Each row below holds a small network's activations on one input, seen along a few directions.
In each table, some parts of the input vary, and every possible input appears once, in random order.
A made-up example of a description, with smaller parts first: one of 2 separate values, together with either a single point or one of 11 places around a ring or (one of 4 places along a line, together with one of 5 places around a ring).
Shared parts are said once, and a part with two or three values counts as separate values.
(in the rows, 128 means zero)

Other details of the inputs shift rows strongly along two fixed directions, in all tables alike. That doesn't count.

A family of inputs:
r1: [132 119 133 116 136 113 156 104  88 138 112 119 114 134 126 139]
r2: [129 127 153 129 151 108 160 122  87 143 129 131 132 135 147 118]
r3: [125 129 131 118 141 151 119 107 120 144 147 123 115 129 118 109]
r4: [125 141 125 117 123 149 106 108 120 141 141 124 116 142 138 128]
r5: [151 129 118 200 140 123  91 175 159  93  81 135 149  96 138 188]
r6: [162 136 124 198 138 127  79 172 165  84  83 142 146 102 141 193]
r7: [134 145 136  99 120 141 140 124 133 138 135 113 131 134 148 126]
r8: [117 138 140 112 130 147 152 132 125 136 133 117 140 126 136 125]
r9: [135 135 155 122 131 119 160 127  94 126 135 148 126 147 162 116]
r10: [138 124 135 112 110 122 155 109  94 121 118 134 107 146 140 136]
r11: [122 137 137 108 137 147 124 115 126 138 154 123 119 116 107 120]
r12: [121 142 143 106 122 143 145 128 135 129 136 128 133 130 136 123]
r13: [166 108 147 190 134  90  86 155 125  82  72 149 123  91 107 200]
r14: [ 69  56  23 116  55  72 144 146 196 113 158 165 130 183  75  14]
r15: [143 128 146 103 116 118 141 107  91 122 118 133 100 139 131 133]
r16: [ 58  53  14 116  61  52 136 139 188 143 148 139 138 172  69  25]
r17: [136 145 124 106 122 142 119 121 124 144 131 120 118 143 142 115]
r18: [131 120 137 117 123 128 166 112  86 132 116 121 112 141 139 139]
r19: [130 147 151  98 127 143 128 124 128 132 138 128 130 130 126 120]
r20: [118 139 120 123 122 152 125 110 125 136 140 123 117 143 146 129]
r21: [139 127 158 120 138 112 144 125  85 140 137 136 124 138 141 110]
r22: [126 138 117 117 144 136 134 121 122 159 122 108 130 131 138 124]
r23: [115 140 140 106 146 136 145 121 124 147 133 114 144 117 124 121]
r24: [120 132 126 130 154 154 133 103 118 149 138 117 128 129 127 120]
r25: [140 134 160 116 131 112 143 125  93 128 136 149 122 142 149 112]
r26: [128 137 131 120 136 153 116 108 124 128 147 132 114 138 130 110]
r27: [149 125 132 196 146 122  56 153 153  95  94 138 133  83 121 192]
r28: [128 138 132 104 137 130 139 117 127 156 129  99 138 120 134 125]
r29: [125 136 131 106 128 138 149 128 131 141 133  99 135 130 144 129]
r30: [140 144 138  95 120 134 121 120 132 136 136 112 129 129 136 123]
r31: [117 132 126 132 141 163 144 112 121 137 144 119 122 136 139 118]
r32: [126 147 140 113 131 148 120 117 134 119 151 134 121 121 114 127]
r33: [ 90  52  35 190  65  49 110 198 230  68 121 173 157 121  50  97]
r34: [120 140 134 127 146 149 137 112 127 143 143 116 133 114 113 138]
r35: [164 130 131 189 147 117  63 169 157  99  83 134 139  86 124 187]
r36: [136 138 141  92 130 133 122 123 125 151 136 104 129 121 131 120]
r37: [154 134 142 204 139 133  85 163 174  67 105 157 142  83 114 204]
r38: [127 127 151 131 134 121 168 130  89 136 133 135 131 142 158 118]
r39: [109 131 119 127 129 154 134 113 120 147 137 110 121 141 146 129]
r40: [125 137 146 101 137 138 125 127 123 139 137 121 131 119 116 119]
Each input here is: one of 5 places around a ring, together with either one of 2 separate values or one of 6 places around a ring.
- The inputs of r27 and r16 match in every part but the place on the ring of 5. If r36 is changed in the same way as r27 into r16, which row does it become? => r28
- Which other rows does r1 become when the place on the ring of 5 takes its other values? List them by row number. => r10, r13, r15, r18
- Which other rows agree with r38 in the place on the ring of 5? List them by row number. => r5, r8, r18, r29, r31, r33, r39
- Which other rows does r21 become when the choice among 2 separate values takes its other values? List them by row number. => r13

A family of inputs:
r41: [144 118 131 164 127 113 103 141 137 110 105 133 129 107 116 169]
r42: [134 132 143 113 137 121 151 121 108 138 129 130 132 135 133 112]
r43: [126 136 111 111 128 145 133 115 129 147 133 107 123 131 130 124]
r44: [142 123 128 169 135 107 105 149 128 117  98 132 133 109 133 165]
r45: [123 134 123 111 137 138 116 108 125 150 144 114 118 129 121 120]
r46: [127 139 125 103 129 144 139 123 133 142 136 104 130 125 130 118]
r47: [137 124 135 177 136 113 118 154 131 104 110 145 137 113 137 156]
r48: [129 128 144 102 124 129 141 119 116 137 136 115 121 127 123 123]
r49: [127 142 127 108 130 146 144 127 133 138 141 117 134 129 133 116]
r50: [120 138 144 107 127 136 134 117 122 135 148 130 130 127 122 114]
r51: [124 140 139 107 139 141 127 117 130 141 153 125 127 124 124 112]
r52: [123 136 135 103 138 137 121 116 129 143 146 113 124 121 120 115]
r53: [130 129 135 123 138 128 152 114 105 134 131 134 125 141 136 112]
r54: [124 130 134 116 133 133 153 118 105 128 136 135 119 138 129 121]
r55: [142 122 135 158 134 112 107 158 144 112 103 125 150 105 135 159]
r56: [120 126 124 122 130 141 141 119 113 144 135 116 125 144 150 121]
r57: [123 134 114 121 130 156 138 114 127 138 137 115 120 134 136 122]
r58: [112 133 120 122 128 145 145 112 125 140 133 116 126 140 145 126]
r59: [134 135 137 160 133 121 117 152 155 106 110 136 152 107 135 162]
r60: [138 135 127 170 141 142  99 150 154 103 114 141 137 110 121 155]
r61: [137 131 134 171 145 130  94 141 151 102 126 143 134 103 119 155]
r62: [121 134 141 102 126 133 128 114 121 139 141 119 127 123 119 117]
r63: [ 78  46  37 129  50  24 145 184 192 116 135 167 152 167  74  30]
r64: [123 124 128 117 131 134 147 111 101 131 130 129 111 139 128 125]
r65: [132 123 132 171 132 130  94 133 138 101 115 143 131 107 118 163]
r66: [119 132 129 111 125 134 122 107 115 145 139 120 121 132 120 124]
r67: [133 126 126 116 135 119 141 111 104 148 121 119 122 139 130 119]
r68: [125 134 138 111 131 132 146 131 119 143 138 121 139 136 147 117]
r69: [154 126 135 162 119 125  91 138 136  90 106 151 116 123 134 163]
r70: [157 129 143 146 118 111  91 149 144  94 103 143 128 110 126 160]
r71: [134 128 139 108 137 119 145 118 108 141 122 119 129 131 130 114]
r72: [128 132 147 108 125 132 147 122 117 134 143 128 125 130 127 121]
r73: [143 137 135 158 140 136  99 155 159 107 112 138 144 104 119 153]
r74: [117 138 121 112 128 137 140 113 123 150 129 109 129 137 141 130]
r75: [140 136 129 102 112 128 120 112 113 134 130 128 107 144 135 123]
r76: [144 120 127 160 136 110 109 142 128 107  96 137 129 108 117 170]
r77: [120 131 128 123 131 137 147 127 117 138 141 123 133 142 148 116]
r78: [124 130 141 119 127 138 148 117 112 130 146 130 119 136 130 122]
r79: [119 125 127 127 131 131 144 119 104 142 130 126 118 140 145 118]
r80: [128 128 137 101 131 123 147 121 109 135 126 121 123 128 123 122]
r81: [142 123 140 161 135 105 110 156 134 112  98 133 141 101 132 158]
r82: [134 131 133 156 132 118 112 150 155 110 103 124 150 103 132 163]
r83: [127 132 141 107 133 126 152 124 110 130 134 131 125 132 126 120]
r84: [120 135 118 119 134 160 126 114 128 141 135 121 118 139 129 116]
r85: [125 138 117 110 132 148 120 117 129 150 131 112 120 136 124 118]
r86: [141 143 146  98 114 131 131 122 117 124 139 137 116 143 137 115]
r87: [124 129 122 115 130 131 135 121 114 152 129 110 130 139 145 126]
r88: [ 67  50  22 136  47  43 146 171 211 108 140 164 152 172  74  39]
r89: [134 129 140 171 134 127 102 140 141  98 123 147 137 105 119 158]
r90: [126 139 128 102 133 148 126 124 133 144 133 112 127 128 122 112]
r91: [130 125 129 125 138 130 146 108 101 138 126 126 117 141 136 116]
r92: [123 123 132 120 124 140 142 110 111 134 139 125 113 137 130 125]
r93: [137 139 139 109 115 137 131 116 115 121 141 142 111 148 141 117]
r94: [122 140 120 118 131 153 145 120 130 135 144 121 126 134 136 117]
r95: [135 123 125 173 143 132  88 136 149 105 119 138 128 105 118 158]
- What is each input in this table made of? => one of 5 places around a ring, together with either a single point or one of 10 places around a ring
- The inputs of r70 and r86 match in every part but the place on the ring of 5. If r71 is changed in the same way as r70 into r86, which row does it become? => r42
- A walk changes only the place on the ring of 5. It starts at r92 and steps to r78. List the rest of the walk in order. => r72, r48, r41
- Which other rows agree with r85 in the place on the ring of 5? List them by row number. => r41, r43, r44, r45, r66, r67, r74, r75, r76, r87

A family of inputs:
r96: [107 111 105 128 122 121 135 144 141 141 143 112 145 145 149 108]
r97: [127 120 127  99 113 111 121 146 149 143 151 118 144 132 128 104]
r98: [119 114 107 128 124 105 153 130 125 134 109 124 130 160 144 107]
r99: [101 124 113 100 122 139 131 122 155 127 137 126 139 126 103 111]
r100: [121 111 115 127 127 104 154 128 119 147 111 129 133 155 122 106]
r101: [151 121 124 228 147 131  72 169 188  69  79 156 164  74 108 218]
r102: [150 199 208  86 189 193 138  90  53 173 123  89 126 102 181 161]
r103: [112 114 110 128 107 109 128 112 116 142 139 145 117 152 121 121]
r104: [154 180 211 108 169 204 163  70  35 156 137 100 107 125 178 180]
r105: [129 106 109 116 122 100 166 133 115 130 125 128 120 129 120 115]
r106: [107 114 128 107 126 113 125 147 136 144 145 115 147 127 120 106]
r107: [102 126 113 125 124 127 148 126 152 142 148 112 134 118 118 110]
r108: [157 115 133 230 142  83  58 154 154  68  84 159 137  75 113 219]
r109: [121 122 132 134 124 125 148 133 120 119 150 163 129 151 122  92]
r110: [122 119 132 131 133 115 147 125 122 114 154 155 124 137 119  89]
r111: [151 185 206 101 205 199 147  85  61 179 156  72 125 102 188 169]
r112: [117 120 108 128 123 114 141 135 124 154 119 128 147 138 131 100]
r113: [136 138 104  99 112 136 107 125 151 129 143 121 119 138 102 103]
r114: [109 119 102 129 104 111 125 114 122 129 136 139 114 156 142 123]
r115: [122 102 103 127 123 126 115 111 129 137 137 127 102 135 112 100]
r116: [117 107  94 132 110 138 114 121 134 130 130 128 103 154 135 104]
r117: [157 201 181 100 199 222 134  66  65 167 152  81 100 111 160 166]
r118: [104 124  92 122 119 147 140 121 161 125 135 125 137 144 131 113]
r119: [115 124  99 129 119 116 139 136 128 142 118 123 144 144 152  99]
r120: [151 183 223  89 168 196 152  75  40 148 136  97 106 114 167 176]
r121: [144 197 213  86 178 189 126  67  43 161 141 105  93 116 175 185]
r122: [123 109 115 123 136  94 155 119 122 141 117 121 129 140 120 104]
r123: [179 132 143 206 134  90  57 188 174  76  65 151 167  67 125 198]
r124: [ 97 129 103 131 111 138 147 137 157 136 140 115 134 137 140 114]
r125: [114 107 113 131  96 118 151 120 117 114 130 130 124 153 136 114]
r126: [174 129 146 207 122  86  43 163 166  63  83 165 136  81 116 220]
r127: [139 116 118 104 104 129 101 120 140 131 135 131 102 140 115 100]
r128: [137 131 143 104 109 114 132 136 136 108 154 161 124 144 120  87]
r129: [115 130 103 106 122 138 112 127 139 132 140 121 121 133  94 105]
r130: [117 114 126 107 126  95 142 133 124 137 111 127 132 142 112 105]
r131: [ 96 131 123 109 114 129 136 139 151 138 141 116 135 119 112 110]
r132: [143 119 120  92 101 101 151 144 128 124 124 134 120 136 121 114]
r133: [143 127 133 235 139 120  80 186 187  81  84 147 161  70 116 214]
r134: [165 107 127 237 141 123  46 168 163  75  74 160 129  85 112 208]
r135: [189 194 244 194 207 181  81 141  91  73  97 154 129  57 163 244]
r136: [122 111 101 121 109 113 166 142 117 122 118 129 121 148 144 118]
r137: [115 107 115 111 114 129 105 122 128 134 131 130 104 137 106 100]
r138: [138 121 127  99 114  94 137 130 134 135 116 127 130 147 121 103]
r139: [108 119 103 117 133 136 140 110 154 130 142 120 137 124 109 110]
r140: [112 110 116 127 127 120 136 143 135 154 145 119 148 140 130 108]
r141: [120 101 121 128 108 106 152 112 116 121 136 128 123 134 113 111]
r142: [117 123 121 135 118 125 146 136 129 108 147 162 124 156 142  93]
r143: [120 119 108 125 131 104 139 127 127 147 124 120 145 122 128  98]
r144: [118 126  91 127 123 146 123 123 137 142 142 126 122 145 103 109]
r145: [125 108 109 119 114 110 167 141 112 135 120 136 124 144 123 118]
r146: [123 131 115  93 111 138 125 120 167 124 142 128 137 130 111 110]
r147: [135 114 134 103  88 108 137 121 127 115 136 133 123 140 114 111]
r148: [119 111 121  98 113 104 156 145 114 126 121 132 123 132 112 114]
r149: [117 130  84 128 119 148 121 124 143 129 139 119 120 151 124 110]
r150: [117 137 123 103 102 127 131 139 166 136 146 120 133 125 118 108]
- What is each input in this table made of? => one of 5 places along a line, together with either a single point or one of 10 places around a ring
- The inputs of r97 and r96 match in every part but the place on the line of 5. If r123 is changed in the same way as r97 into r96, which row does it become? => r119
- A walk changes only the place on the ring of 10. It starts at r108 and steps to r141. List the rest of the walk in order. => r105, r122, r143, r111, r107, r139, r117, r115
- Which other rows agree with r145 in the place on the line of 5? List them by row number. => r100, r101, r103, r104, r109, r112, r133, r134, r140, r144
- A walk changes only the place on the ring of 10. It starts at r131 and steps to r106. List the rest of the walk in order. => r102, r130, r148, r120, r121, r137, r129, r99
- A walk changes only the place on the line of 5. It starts at r128 and steps to r135. List the rest of the walk in order. => r110, r109, r142

A family of inputs:
r151: [104  92 122 101 109 110 156  99  91 150 134 131 107 152 114  85]
r152: [131 115  99 209 116  93  99 178 198  90  77 113 180  92 128 189]
r153: [145 116 111  91  80  92 123 147 166 109 125 122 130 139  92  96]
r154: [ 93 116 132  65  93  97 219 139 116 138 179 161 134 179 139  35]
r155: [ 95  88  78  86 114  81 179  98  86 166 156 117  95 197 129  44]
r156: [104  30  13 106  18  33 109 164 214  79 131 179 109 181  44  33]
r157: [120 112  89 122 120 130 149 122 100 160 122 121 111 174 152 101]
r158: [119 140 130  91 125 146 118 133 145 163 178 113 125 123 130  91]
r159: [ 95 121  83 123 105 148 158  89 134 156 139 106 117 158 155 108]
r160: [152 132 151 174 128  92  40 182 186  76  89 154 162  92 105 190]
r161: [165 145 156 206 143 128  22 153 158  56  75 165 119  74 126 212]
r162: [133 191 188 106 194 228 151 107  99 153 133  78 140  91 170 184]
r163: [134 141 191  87 151 139 163 100  73 172 137 102 133 121 141 132]
r164: [111 145 123  92 146 155 145 116 156 160 159 113 146 121 105  80]
r165: [119  79 101 188  78  71 138 168 157  55 125 205 150 150 112  98]
r166: [167 132 138 217 157 108  87 199 151 103  45 133 166  83 151 214]
r167: [127 105 119 104 131  85 164 123  96 167 126 114 144 137 141  92]
r168: [127 180 166 136 191 236 135  88  77 137 141  90 110 106 172 191]
r169: [142 157 157  92 138 154 148  78  67 146 144 125  86 136 126 153]
r170: [121 156 137 105 174 192 136  78 113 159 165 124 104 137 129 117]
r171: [158 199 213  94 175 166 142  96  59 144 120  92 110  87 145 193]
r172: [155 123 121 221 127 132  34 159 176  78 116 160 138  89 110 179]
- What is each input in this table made of? => one of 2 separate values, together with either a single point or one of 10 places around a ring
- The inputs of r169 and r171 match in every part but the choice among 2 separate values. If r172 is changed in the same way as r169 into r171, which row does it become? => r158
- Which other rows does r163 become when the choice among 2 separate values takes its other values? List them by row number. => r151
